A small network was shown many inputs. Here are its activations along a few directions, one row for each input.
In each table, some parts of the input vary, and every possible input appears once, in random order.
A made-up example of a description, with smaller parts first: one of 5 places around a ring, together with either a single point or one of 11 places along a line or (one of 2 separate values, together with one of 6 places along a line).
Shared parts are said once, and a part with two or three values counts as separate values.
In the rows, zero is written as 128.

Other details of the inputs shift rows strongly along two fixed directions, in all tables alike. That doesn't count.
These rows show it; all are for the same input, with only those details redrawn:
[139 143 123 100 109 133 104 124 107 139 118 111 130 123 104 153]
[138 140 122  98 111 132 103 125 105 140 116 111 132 124 102 155]
[138 144 121 101 108 134 102 125 109 142 117 112 129 123 106 154]
[139 141 120 100 113 134 103 127 109 140 114 114 131 126 103 156]
[113 117 146 180 170 115 145 174 135  98 112 167 127 137 117 117]
[136 148 120  96 114 136  99 125 108 146 113 112 126 125 107 157]
[137 140 124 102 110 134 101 128 110 141 114 113 126 127 105 154]
[161 149 132  96  47 123 186  14 174 109 209  46  91  87 180 165]

A family of inputs:
row 1: [128 135 115  94 108 137 106 116 134 172 134 119 148 124 116 123]
row 2: [106 126  86  95  99 151 100 140  52 139  81 127 133 137 147 116]
row 3: [129 103 166 169 121 107 209  61 210 104 198 109 121  95 214 110]
row 4: [150 154 110  83 112 139 107 130 107 144 125 121 123 145 104 141]
row 5: [140 119 132 109 114 142  88 112 108 157 121 113 143 115 120 150]
row 6: [139 143 123 101 105 133  99 124 108 140 120 108 125 122 105 153]
row 7: [112  97 152 190 175 127 121 161 137 107 111 171 146 138 129 110]
row 8: [111 118 143 184 171 115 140 170 135  93 112 165 129 148 117 115]
row 9: [140 146 100  92 128 132 107 120 125 162 126 115 127 144 104 126]
row 10: [ 89  94 114 161 154 137 164 171  96  92 103 157 120 135 169  75]
row 11: [124 125 141 160 172 124 156 177 136 103 121 175 119 147 117 105]
row 12: [114 122 128 164 186 116 144 171 149 125 123 169 121 145 116  88]
row 13: [110  97 150 179 171 114 122 162 149 124 114 168 159 133 137  92]
row 14: [121 114 148 160 117 103 210  59 213  99 214 116 109 117 198 101]
Describe the family of inputs behind these rows.
> one of 2 separate values, together with either a single point or one of 6 places around a ring
The inputs of row 9 and row 12 match in every part but the choice among 2 separate values. If row 2 is changed in the same way as row 9 into row 12, which row does it become?
> row 10

A family of inputs:
row 15: [144 117 147 132 122 138 133 121 123 123 134 125 130 111 135 137]
row 16: [126 131 127 111 114 130 151 133 119 120 123 124 125 123 137 122]
row 17: [137 120 134 125 141 128 143 130 140 138 139 123 119 117 130 116]
row 18: [125 122 135 131 143 125 136 124 147 147 137 125 131 118 132 119]
row 19: [127 141 128 132 122 119 127 117 145 121 139 126 122 139 109 137]
row 20: [124 132 109 132 124 128 128 120 108 118 128 124 112 138 140 128]
row 21: [140 127 144 127 121 136 131 127 116 116 128 113 126 117 132 144]
row 22: [128 123 132 116 113 134 153 129 128 126 129 132 125 120 145 115]
row 23: [137 134 136 123 131 130 128 119 148 137 146 137 133 134 120 134]
row 24: [116 134 121 129 116 123 150 130 122 116 118 128 117 125 136 132]
row 25: [145 143 131 119 129 131 139 132 136 121 139 129 119 139 115 136]
row 26: [ 93 106 153 220 233 102 117 237 144 104  84 232 158 174  85  85]
row 27: [134 115 148 134 124 133 126 112 135 130 134 126 140 114 142 143]
row 28: [135 118 141 139 123 122 113 115 134 129 127 122 146 121 131 143]
row 29: [130 140 122 124 127 119 135 119 134 130 131 110 109 115 128 133]
row 30: [129 128 131 134 135 112 129 116 154 140 140 117 135 119 130 119]
row 31: [150 133 136 129 129 135 144 126 145 125 149 138 121 133 120 127]
row 32: [125 125 111 131 124 126 114 110 126 132 139 123 139 136 146 117]
row 33: [114 125 130 114 116 135 130 133 128 141 122 134 138 124 141 122]
row 34: [120 150  91  44 100 153  12 174  48 208  49 124 179 147  55 149]
row 35: [137 146 130 130 122 121 139 116 140 116 142 124 108 138 119 142]
row 36: [135 129 130 118 137 124 144 132 137 129 136 113 115 118 131 124]
row 37: [132 130 137 137 122 128 122 126 117 114 119 119 119 119 128 151]
row 38: [124 121 135 141 119 125 119 120 129 115 123 119 130 119 125 147]
row 39: [115 125 107 135 120 125 122 114 117 118 138 123 122 136 137 124]
row 40: [135 118 121 126 131 141 136 121 116 124 133 133 121 133 147 107]
row 41: [119 133 120 127 132 118 121 125 138 135 126 116 123 117 115 128]
row 42: [105 126 118 130 111 121 140 127 130 119 123 128 128 126 131 128]
row 43: [133 126 115 124 130 136 139 122 112 115 130 121 117 138 145 116]
row 44: [125 122 118 125 129 141 120 115 124 136 135 130 133 132 149 113]
Describe the family of inputs behind these rows.
> one of 5 separate values, together with one of 6 places around a ring
The inputs of row 43 and row 25 match in every part but the choice among 5 separate values. If row 32 is changed in the same way as row 43 into row 25, which row does it become?
> row 26
Which other rows does row 22 become when the choice among 5 separate values takes its other values? List them by row number.
> row 15, row 17, row 31, row 40
Which other rows does row 42 become when the choice among 5 separate values takes its other values? List them by row number.
> row 19, row 38, row 39, row 41

A family of inputs:
row 45: [113 116 132 151 149 124 155 156 133 110 125 156 131 139 140  99]
row 46: [146 136 127  95  73 126 170  52 165 134 187  82 114 103 175 127]
row 47: [122 127 106 109 125 134  88 133 107 154 110 129 145 139 113 121]
row 48: [119 116 132 124 139 127  97 141 124 157 108 130 155 120 117 125]
row 49: [149 120 147 146  85 122 226  30 189  81 223  83  88 100 220 120]
row 50: [119 128 114 139 132 125 136 134 115 110 122 134 119 141 142 117]
row 51: [148 135 153 151 187 128  88 186 135 140 101 171 145 146  55 143]
row 52: [137 138 153 169 157 100 141 121 185 107 160 138 120 138 108 135]
row 53: [163 151 100  29  63 160  61  76  85 192 131  70 141 114 112 160]
row 54: [118 124 128 141 124 123 155 134 118  97 121 120 107 118 147 129]
row 55: [105 123 124 157 137 129 156 151 116  92 113 146 106 131 139 123]
row 56: [126 132 108 109 132 146 109 157  79 130  92 131 116 135 109 132]
row 57: [140 143 100  66  82 137  85  73 119 180 144  77 143 114 130 145]
row 58: [148 143 151 129 148 117  84 155 136 148 112 135 145 126  61 165]
row 59: [127 121 180 210 179  96 173 145 200  86 157 170 118 132 115 132]
row 60: [116 106 147 182 127 115 201 103 170  74 170 140 113 122 188 111]
row 61: [120 135 111 110 137 138 108 173  87 138  87 146 133 146 105 119]
row 62: [130 145 144 135 191 120  71 218 129 157  78 178 154 160  28 138]
row 63: [120 109 145 155 136 120 143 126 145 119 132 134 136 117 148 114]
row 64: [112 113 146 184 134 114 200 117 158  72 156 144 102 129 183 113]
row 65: [127 107 145 159 146 120 165 103 170 120 166 132 123 115 169 106]
row 66: [123 119 138 153 132 120 162 130 131  94 128 128 117 122 158 121]
row 67: [167 156 102  42  47 154 117  47  99 152 158  51 108 108 150 165]
row 68: [138 150  91  73  66 136 127  72 101 132 144  71 102 116 143 149]
row 69: [112 125 117 137 141 129 153 158 110 107 108 145 111 134 128 112]
row 70: [148 155  82  36  62 153  60  87  72 179 118  73 142 127 109 158]
row 71: [119 117 128 133 142 133 104 165  99 128  93 145 150 135 116 122]
row 72: [111 116 135 144 143 128 116 135 137 142 120 147 146 128 132 121]
row 73: [109 114 127 140 154 138  89 178 103 144  83 169 156 144 100 117]
row 74: [108 121 126 132 171 128  98 185 122 161  92 166 157 140 103 101]
The inputs of row 53 and row 73 match in every part but one. If row 65 is changed in the same way as row 53 into row 73, which row does it become?
> row 72
Describe the family of inputs behind these rows.
> one of 5 separate values, together with either a single point or one of 5 places along a line

A family of inputs:
row 75: [151 130 158 160 117 105 197  58 203  93 205 102  99 106 173 137]
row 76: [172 166 128  70  46 129 157  39 148 128 188  49  95 102 139 175]
row 77: [130 130 113  84 120 148  79 136  99 175 104 127 150 129 112 127]
row 78: [129 144 105  97 114 142 100 145  75 135  91 118 120 133 108 144]
row 79: [141 147 126 105 137 127  80 145 124 159 113 131 146 143  77 148]
row 80: [127 127 108 102  81 136 147  75 121 124 155  92 120 115 171 127]
row 81: [107 102 141 172 169 120 147 160 149 122 124 171 143 137 148  87]
row 82: [121 142 100  97 115 140  92 149  75 138  85 126 126 138 101 143]
row 83: [124 110 139 164 102 115 239  52 187  69 212  99  86 102 227  99]
row 84: [120 124 102  95 109 148  93 135  78 145  96 119 142 134 128 126]
row 85: [153 137 134  91  73 123 155  31 178 148 198  63 116  93 164 147]
row 86: [103 103 150 187 177 110 136 163 161 119 123 173 148 135 126  97]
row 87: [127 145 104  96 119 142 101 153  81 136  93 123 117 136 100 140]
row 88: [129 148 102  91 115 138  99 148  81 139  94 121 121 140 103 137]
row 89: [122 127 111  96 115 144  84 133 100 168 106 130 156 129 120 125]
row 90: [142 148 125 103 130 140  92 163  96 140  98 130 123 137  72 157]
row 91: [109 107 148 180 182 110 137 165 164 125 124 171 148 136 123  94]
row 92: [136 143 125 110 124 133  94 154  99 134 101 132 127 137  80 154]
row 93: [125 124 118  92 115 145  86 132  96 166 106 122 155 126 125 130]
row 94: [141 143 130 107 126 131  82 134 120 152 117 123 143 134  90 155]
row 95: [120 116 156 191 172 113 166 172 146  77 120 167 115 138 122 123]
row 96: [117 123 142 170 181 118 101 181 137 128 101 179 144 152  84 122]
row 97: [125 128  99  92 111 148  96 132  78 149 102 118 137 130 129 122]
row 98: [123 118 154 189 178 115 164 177 142  83 116 171 113 139 116 122]
row 99: [121 120 156 189 187 110 151 165 169 104 133 172 127 143 112 115]
row 100: [110 111 147 195 135 107 227 109 168  50 164 132  87 119 195 112]
row 101: [148 137 122  85  91 132 101  82 134 168 149  88 141 107 129 147]
row 102: [102 102 126 176 165 121 158 162 130  99 119 168 127 144 155  82]
row 103: [156 138 116  65  52 141 135  31 138 159 178  58 123  95 176 146]
row 104: [108 100 155 190 179 111 142 159 164 112 126 167 145 130 136  99]
The inputs of row 92 and row 80 match in every part but one. If row 95 is changed in the same way as row 92 into row 80, which row does it become?
> row 84
Describe the family of inputs behind these rows.
> one of 5 places around a ring, together with one of 6 places around a ring
Which other rows does row 87 become when the place on the ring of 6 takes its other values? List them by row number.
> row 77, row 83, row 85, row 90, row 99
Which other rows does row 78 become when the place on the ring of 6 takes its other values? List them by row number.
> row 75, row 97, row 98, row 101, row 103
